Each row below holds a small network's activations on one input, seen along a few directions.
In each table, some parts of the input vary, and every possible input appears once, in random order.
Descriptions start from the smaller parts, as in this example, which fits no table here: one of 2 separate values, together with either a single point or one of 11 places along a line or (one of 4 places along a line, together with one of 8 places around a ring).
Shared parts are said once, and a part with two or three values counts as separate values.
In the rows, 128 means zero.

Other details of the inputs shift rows strongly along three fixed directions, in all tables alike. That doesn't count.

Table:
R1: [115 127 162 109 158 173 125 127 174  75 136 120 134 125]
R2: [124  40 180 140 140  70 156 107 128 166 161 130  64  67]
R3: [106  70 103 135  86  39 148 122  83 199 168 144  85  82]
R4: [149 178  88 140 110  94 114 148  81 157 102 160 164 164]
R5: [179 159 124 159 141 145 122  99 104 156  68 119 133 140]
R6: [105  61 141 137 115  49 139 118 108 180 180 144  71  68]
R7: [117 144  91 129 122 117 113 151 122 147 150 146 150 152]
R8: [143 175  77 132 117 129 122 144  73 161  83 145 155 155]
R9: [171  82 208 131 157 169 152 111 197  89 113  95 128 145]
R10: [123 157 104 143 114 107 109 138 116 135 136 143 150 142]
R11: [ 24 138 115  54  97 105 115 195 175  40 222 177 157 134]
R12: [118 155  86 123 120 109 112 162 115 153 148 154 149 153]
R13: [ 18 158  90  71 112 131 105 173 165  45 207 161 139 116]
R14: [170 163  76 154 129 141 121 132  72 185  81 122 144 160]
R15: [159 175  99 154 124  97 110 140  84 161  93 154 158 161]
R16: [192 105 191 141 169 183 138 113 184 127  98  95 146 162]
R17: [150 161  84 142 118 138 124 121  99 154  87 127 140 154]
R18: [107 167  94 128 112  93 105 156 115 126 145 162 150 145]
R19: [125 121 169 115 134 176 136 110 178  69 123  92 127 129]
R20: [159 137 143 151 149 155 118 118 156 123 119 112 152 158]
R21: [103  71 135 141 111  66 147  99  88 174 146 122  60  59]
R22: [170  53 176 164 147 107 152  66 116 192 105 100  58  69]
R23: [140  61 139 145 129  97 151  94  95 202 123 120  67  76]
R24: [115 158  82 122 101  97 117 160 104 144 139 156 147 150]
R25: [ 12 151 116  55 113 124 109 179 164  24 207 172 143 106]
R26: [135 152 113 138 126 136 120 125 111 126 114 119 133 129]
R27: [173 175  81 162 135 135 110 123  73 175  83 123 149 156]
R28: [115 151 105 130 102 106 113 143 126 122 144 145 149 145]
R29: [106 162  78 112 105 120 118 147  98 131 119 154 144 141]
R30: [ 66 149 123  89 112 139 118 148 158  54 163 150 139 125]
R31: [144  94 176 121 139 189 147 110 182  83 126  79 124 126]
R32: [136 125 174 121 150 172 130 112 165  79 126 104 132 118]
R33: [104  50 159 136 119  82 155  84 121 159 154 116  56  46]
R34: [151 137 155 137 135 179 134  97 161  94  96  95 135 138]
R35: [119 126 132 115 142 177 128 123 166 100 134 110 132 140]
R36: [192 159 125 158 131 118 130 126 100 161  70 131 150 164]
R37: [ 45 119 134  64 134 157 127 168 180  49 200 137 137 114]
R38: [178 147 110 146 126 138 130 118  86 168  73 118 141 149]
R39: [101 172  86 116 125  94 104 174 108 130 153 175 155 149]
R40: [143 114 173 128 132 147 131 120 181  90 133 112 133 138]
R41: [148  96 176 127 160 197 142 105 184  99 118  77 120 134]
R42: [138 124 170 120 159 180 128 118 166  85 127 102 130 126]
R43: [ 96  48 139 119 123  73 157 117  99 183 163 138  57  53]
R44: [143 184  68 142 104 118 114 138  65 154  95 138 154 152]
R45: [212  97 201 153 180 190 144 102 186 126  84  87 138 163]
R46: [195 157 130 168 144 120 127 119 101 165  72 130 149 158]
R47: [ 99 180  52 109  99 115 116 162  81 139 122 146 148 152]
R48: [ 93  46 156 117 100  62 161 105  97 159 169 130  59  37]
R49: [137 153 124 133 147 170 117 121 136 107 110 107 139 149]
R50: [137 113 186 122 146 175 139 105 176  72 113 104 126 125]
Each input here is: one of 5 places around a ring, together with either one of 4 places along a line or one of 6 places around a ring.
Changing only the place on the ring of 5 turns R16 into R11. The same change can be made to R43. Which row results?
> R8
Changing only the place on the ring of 5 turns R21 into R49. The same change can be made to R32. Which row results?
> R42
Which other rows agree with R4 in the place on the ring of 5? List them by row number.
> R19, R28, R30, R34, R36, R40, R44, R48, R50
Which other rows does R3 become when the place on the line of 4 takes its other values? List them by row number.
> R9, R11, R24
Which other rows does R5 become when the place on the ring of 5 takes its other values? List them by row number.
> R22, R23, R29, R30
